Each row below holds a small network's activations on one input, seen along a few directions.
Each table varies a few parts of the input and shows all the possible inputs, shuffled.
A made-up example of a description, with smaller parts first: values(2) and (point or ring(11) or (line(4) and ring(8))).
Shared parts are said once, and a part with two or three values counts as separate values.
In the rows, zero is written as 128.

Other details of the inputs vary at random and push rows far along three fixed directions, the same in every table; ignore that.

A family of inputs:
R1: [122 126 138 118 116 103 141  92 133 134 133 126]
R2: [132 126 122 121 141 118 133 122 139 137 120 137]
R3: [119 123 131 122 117 103 141  98 130 128 137 130]
R4: [117 136  91 137 119 150 147 149 107 134 131 135]
R5: [121 127  98 139 101 148 130 135 102 115 171 132]
R6: [129 133  95 138 112 149 132 137 114 130 163 134]
R7: [113 122 131 120 137 114 154 112 137 138 103 135]
R8: [111 127 165 139  65 138  94 116 109  95 167 102]
R9: [ 92 125 216 118  39  88 102  45 127 108 148  96]
R10: [ 81 130 210 117  46  88 117  60 122 109 118  92]
R11: [119 131  97 140  99 150 126 134 110 122 173 133]
R12: [126 122 127 116 141 104 146 106 133 135 121 135]
R13: [137 128 165 140 123 146  87 150 127 104 129 103]
R14: [140 131 166 136 136 144  88 153 134 114 119 110]
R15: [128 129 127 124 127 117 129 117 136 136 128 136]
R16: [135 126 105 129 138 130 136 136 124 128 133 138]
R17: [134 127 132 109 152  99 150 103 145 147 107 139]
R18: [135 131  93 134 125 147 138 142 114 130 155 137]
R19: [114 127 126 116 144 109 156 119 136 141  98 136]
R20: [122 134 100 137  99 156 126 131 103 127 170 133]
R21: [140 128 165 135 131 141  92 154 136 111 122 108]
R22: [129 129  94 139 114 148 134 136 108 126 160 130]
R23: [141 126 162 138 138 141  93 153 129 107 119 107]
R24: [128 128 125 125 127 118 130 118 136 132 129 134]
R25: [109 128  96 140 108 157 140 143 107 123 146 132]
R26: [108 132 129 117 126 109 149 118 129 137 105 129]
R27: [127 126 128 112 146 105 145 107 140 141 117 139]
R28: [186 129 121 128 239 143 121 201 163 149  66 130]
R29: [118 133  92 136 121 152 147 147 110 133 134 134]
R30: [115 128  91 137 121 153 145 146 113 129 132 139]
R31: [109 133 125 125 114 125 137 128 122 129 111 126]
R32: [134 131  93 136 129 147 138 138 109 128 151 137]
R33: [144 128 165 137 138 142  85 156 142 118 110 109]
R34: [127 132  96 141 106 148 131 134 111 125 168 129]
R35: [129 126 128 113 148 103 144 109 145 147 117 141]
R36: [146 127 168 139 129 141  92 153 131 108 118 102]
R37: [127 131 138 114 133 105 142  98 136 142 121 138]
R38: [128 129 126 123 130 124 128 119 129 128 128 136]
R39: [142 125 160 138 137 141  91 156 137 113 120 104]
R40: [115 129 124 118 143 108 155 123 133 142  96 136]
R41: [128 131  93 132 129 148 133 141 115 134 154 142]
R42: [121 123 130 118 145 112 160 112 141 144  95 136]
R43: [132 124 131 117 141  95 150  99 141 140 117 133]
R44: [145 128 165 135 136 141  88 157 139 111 112 110]
R45: [132 130 125 120 144 118 133 120 135 138 118 142]
R46: [177 130 121 128 220 144 114 199 161 145  75 138]
R47: [139 126 165 141 124 144  86 149 126 102 120 104]
R48: [131 127 132 113 143 100 147 101 144 145 114 136]
R49: [128 125 127 114 145 103 144 108 143 143 118 138]
R50: [124 129  95 135 118 149 131 137 109 125 162 134]
R51: [125 129 139 117 123 101 141  95 140 142 126 134]
R52: [133 133  94 133 124 148 137 142 116 132 154 140]
R53: [129 124 126 117 143  98 147 105 144 140 121 136]
R54: [147 128 164 137 143 142  87 157 136 110 110 108]
R55: [131 124 132 114 144 100 149 100 136 139 114 134]
R56: [139 124 164 140 125 144  86 150 127 104 119 103]
R57: [130 124 124 128 128 116 132 119 131 126 129 130]
R58: [123 127 133 117 130 103 140 103 141 140 128 137]
R59: [131 128 125 119 143 119 133 120 136 139 118 140]
R60: [132 129 135 111 143 100 148 103 144 146 115 141]
R61: [132 135  94 133 127 150 135 138 113 131 153 140]
R62: [131 128 166 139 136 146  97 167 135 113  89 103]
R63: [113 130 124 127 122 123 140 129 124 131 107 131]
R64: [128 121 125 117 145 101 147 107 138 138 119 135]
R65: [121 130  96 135 106 152 126 133 107 123 162 137]
R66: [111 130  98 141 101 159 141 139 105 124 148 130]
R67: [131 126  89 136 127 144 134 140 114 127 150 137]
R68: [133 125 123 121 144 118 135 121 134 133 120 135]
R69: [112 123 129 129 118 131 140 121 127 127 114 130]
R70: [135 129 168 137 118 145  86 151 131 110 130 107]
R71: [127 128 138 116 130 102 144  95 133 135 124 132]
R72: [124 129  94 141 105 147 127 135 112 122 165 133]
R73: [131 130 169 140 109 149  82 146 123 102 137 103]
R74: [131 128  89 135 126 145 133 141 117 130 152 138]
R75: [134 126 123 121 141 115 136 123 136 132 121 136]
Description of these inputs: values(3) and (line(5) or (line(4) and ring(5))).
The inputs of R44 and R52 match in every part but the values(3) part. If R33 is changed in the same way as R44 into R52, which row does it become? -> R9
Which other rows does R62 become when the line(5) part takes its other values? List them by row number. -> R30, R31, R63, R69
Which other rows does R43 become when the ring(5) part takes its other values? List them by row number. -> R22, R32, R36, R55
Which other rows does R17 become when the line(4) part takes its other values? List them by row number. -> R20, R28, R55
Which other rows does R33 become when the ring(5) part takes its other values? List them by row number. -> R15, R45, R46, R59
Which other rows does R37 become when the line(4) part takes its other values? List them by row number. -> R32, R61, R71

A family of inputs:
R76: [ 71 133 146 124  77  98 122 110 127 108 109 148]
R77: [115 106 214 130 102 100 106 132 158  84  83  75]
R78: [128 148  78 113 175 126 177 127 154 197  78 160]
R79: [118 113  71 122 205  96 188 133 127 137  89 150]
R80: [108 103 207 107 114  93  93  66 169 119 124 129]
R81: [181 150  83 107 200  92 166 120 149 178 141 151]
R82: [170 112  74 100 213 114 159 104 141 135 120 187]
R83: [135 144 152 119  91  85 117  90 146 135 175 113]
R84: [189 157 215 146 191 196  56 223 158 132  31  82]
R85: [ 95 116 151 131 106  99 144  89  98  91 125 110]
R86: [137 123  78 135 176 115 202 130 160 172  89 138]
R87: [117 121  65 172  92 198 132 180  76 111 185 106]
R88: [ 76 134 145 105  77 108 121 104 126 126 115 126]
R89: [113 117 157 112  97 115 159  88 102 100 129 100]
R90: [ 89 138 152 102  82 114 126  98 113 125 116 127]
R91: [120 117  70 155 102 204  96 169 115 111 209 157]
R92: [157 152 164 113 102  97 125  75 121 132 177 113]
R93: [193 107 190 145 206 165  26 195 160  81  89 101]
R94: [133 135  70 178  87 215 141 168  74 119 185 100]
R95: [164 129  58 158 105 163  90 165  79 106 218 126]
R96: [134 111  56 154 116 190  84 155  96  91 206 146]
R97: [ 91 145  56 144  76 196 112 195  92 117 169 140]
R98: [110 116 157 133  92 111 154  88 109 119 129 100]
R99: [162 132  91 128 189 130 213 116 132 168  91 138]
R100: [153 117  89 122 190 116 207 128 126 159  94 145]
R101: [107 154  69 152  95 204 113 181  54  97 168 154]
R102: [111 105 160 115 105 120 110  73 135 124 160 143]
R103: [ 83 112 144 136  95  92 142  99 119  90 124 113]
R104: [100 138  70 108 182  99 167 144 144 154  75 184]
R105: [124 118 220 149 106 117 105 113 157 116  82  61]
R106: [103 143 162 114  78 120 134  93 110 135 117 132]
R107: [139 121  82 117 207 107 200 128 110 129  89 157]
R108: [120 116 203 134 101  96 140  72 140 132  93  77]
R109: [138 141 182 152 134 172  54 221 152 118  72  98]
R110: [169 145 101  98 202 119 175 119 151 184 138 172]
R111: [123 147  78 115 169 123 177 130 160 195  77 163]
R112: [134 106 151 114 110 110 108  63 123  95 156 142]
R113: [173 123  64 110 206  77 150 119 144 158 130 158]
R114: [ 82 111 144 135 101  93 139  96 113  92 125 110]
R115: [155 106 134 143 160 156  56 164 145  89 132 124]
R116: [ 93 143  63 154  93 190 104 184  64 107 166 148]
R117: [123  99 143 117 108 102 100  67 127 101 156 138]
R118: [ 86 137 151 118  78 113 123  97 122 141 116 126]
R119: [117 119  64 179  75 192 138 192  92 106 181 120]
R120: [114 153  68 137  83 212 119 185  64 111 173 141]
R121: [131 141  81  87 182 118 182 138 130 166  80 173]
R122: [189 149  88 105 200  96 172 119 145 177 141 155]
R123: [156 114  92 100 207 127 166 112 152 161 124 191]
R124: [159 139 200 146 184 167  43 238 170 125  33  90]
R125: [134 109  55 157  99 186  91 168 111  85 201 159]
R126: [144 142 155 117  99  88 115  82 128 140 177 108]
R127: [115 102 140 118 101  99 101  75 145  96 153 142]
R128: [191 127  73 109 204  84 162 116 135 152 131 164]
R129: [114 132 165 120  87 105 121  95 158 142 170 136]
R130: [ 92 110 149 132 104  95 141  92  99  95 125 109]
R131: [ 96 142 156 117  78 116 128  94 114 138 117 128]
R132: [106 121 152 143  89 119 151  81 125 133 127  90]
R133: [149 114  88 103 206 123 161 111 156 163 124 188]
R134: [163 111 196 149 190 161  64 233 161  89  53  56]
R135: [165 111 197 148 196 165  63 230 153  90  54  53]
R136: [142 127  82 150 111 221 104 157  89 105 213 156]
R137: [120 120 163 129  92 117 161  84 102 114 129 104]
R138: [195 142 219 143 204 170  41 213 173 131 100  88]
R139: [106 147 163 111  79 122 136  91 107 132 116 132]
R140: [ 81 139 152 116  92 106 121  94 103 111 112 140]
R141: [155 132  53 159 105 162  89 169  91 104 216 128]
R142: [140 120  79 139 168 113 204 134 164 169  88 145]
R143: [105 107 158 116 107 120 107  73 142 122 160 142]
R144: [138 115  78 106 195 108 201 132 130 147  93 138]
R145: [ 86 131 149 102  80 110 123 100 114 129 116 125]
R146: [155 135  95 104 198 108 164 123 158 193 138 167]
R147: [131 114  77 128 179 103 198 139 151 160  92 146]
R148: [142 119 139 124  87  72 109  90 140 107 162 127]
R149: [126 160  72 159  75 227 125 173  78 139 174 132]
R150: [141 111  82 124 187 107 198 131 132 165  94 140]
R151: [175 107 201 146 189 171  38 217 192 103  82 118]
R152: [190 130 138 149 155 139  62 171 121 100 149 101]
R153: [166 127 198 110 117  61 100  61 133 103 132 109]
R154: [101 107 149 118  94 105 149  94 110 109 129  95]
R155: [128 137  80 107 175 111 174 137 137 185  80 171]
R156: [108 119  58 159  88 190 134 190  90  94 181 110]
R157: [137 141 153 121  84  84 120  95 151 132 172 119]
R158: [123 141  80 101 192 111 176 135 120 152  76 186]
R159: [145 118 188 115 107  50  91  75 156 107 130 107]
R160: [137 144 153 118 101  88 113  82 134 139 177 107]
R161: [100 144 155 123  74 126 130  87 125 155 115 118]
R162: [132 139 175 112 102 116 126  79 132 144 175 129]
R163: [ 68 134 145 119  87 101 115 101 117 113 112 139]
R164: [156 134 199 136 179 161  46 249 178 107  27  96]
R165: [118 160  66 160  74 222 119 173  81 141 175 128]
R166: [ 90 147 150 127  66 123 130  94 145 149 114 123]
R167: [145 137  90 107 192 105 164 130 175 188 135 171]
R168: [112 135 163 117  98 107 115  86 148 147 173 126]
R169: [159 128  90 130 187 127 212 118 134 171  91 138]
R170: [111 112 156 115  95 113 158  90 104 103 130  99]
R171: [ 93 144 151 130  60 121 134  98 149 147 112 129]
R172: [155 135 200 131 192 167  37 239 162 113  31  83]
R173: [ 70 134 146 117  91 103 115  97 111 114 112 136]
R174: [135 144 151 119  97  86 114  86 139 137 176 110]
R175: [117 111 247 122 133  75 112  87 131  79  64  81]
R176: [101 146  61 163  65 198 117 196  97 127 168 149]
R177: [ 86 109 146 139  89  90 145 104 123  88 122 120]
R178: [ 98 112 150 137  87 105 149  95 125 120 128 101]
R179: [132 143  80 151 107 195  99 170 105 140 225 132]
The inputs of R156 and R135 match in every part but one. If R83 is changed in the same way as R156 into R135, which row does it become? -> R160
The inputs of R90 and R120 match in every part but one. If R85 is changed in the same way as R90 into R120, which row does it become? -> R107
Describe the family of inputs behind these rows. -> line(8) and (ring(5) or (values(2) and line(4)))
A walk changes only the ring(5) part. It starts at R174 and steps to R168. List the rest of the walk in order. -> R80, R115, R141
Which other rows does R103 become when the line(4) part takes its other values? List them by row number. -> R86, R147, R156
Which other rows does R151 become when the ring(5) part takes its other values? List them by row number. -> R125, R129, R148, R157
Which other rows agree with R175 in the line(8) part? List them by row number. -> R100, R106, R112, R121, R122, R123, R128, R149, R158, R162, R169, R170
Which other rows does R108 become when the line(4) part takes its other values? List them by row number. -> R130, R150, R154
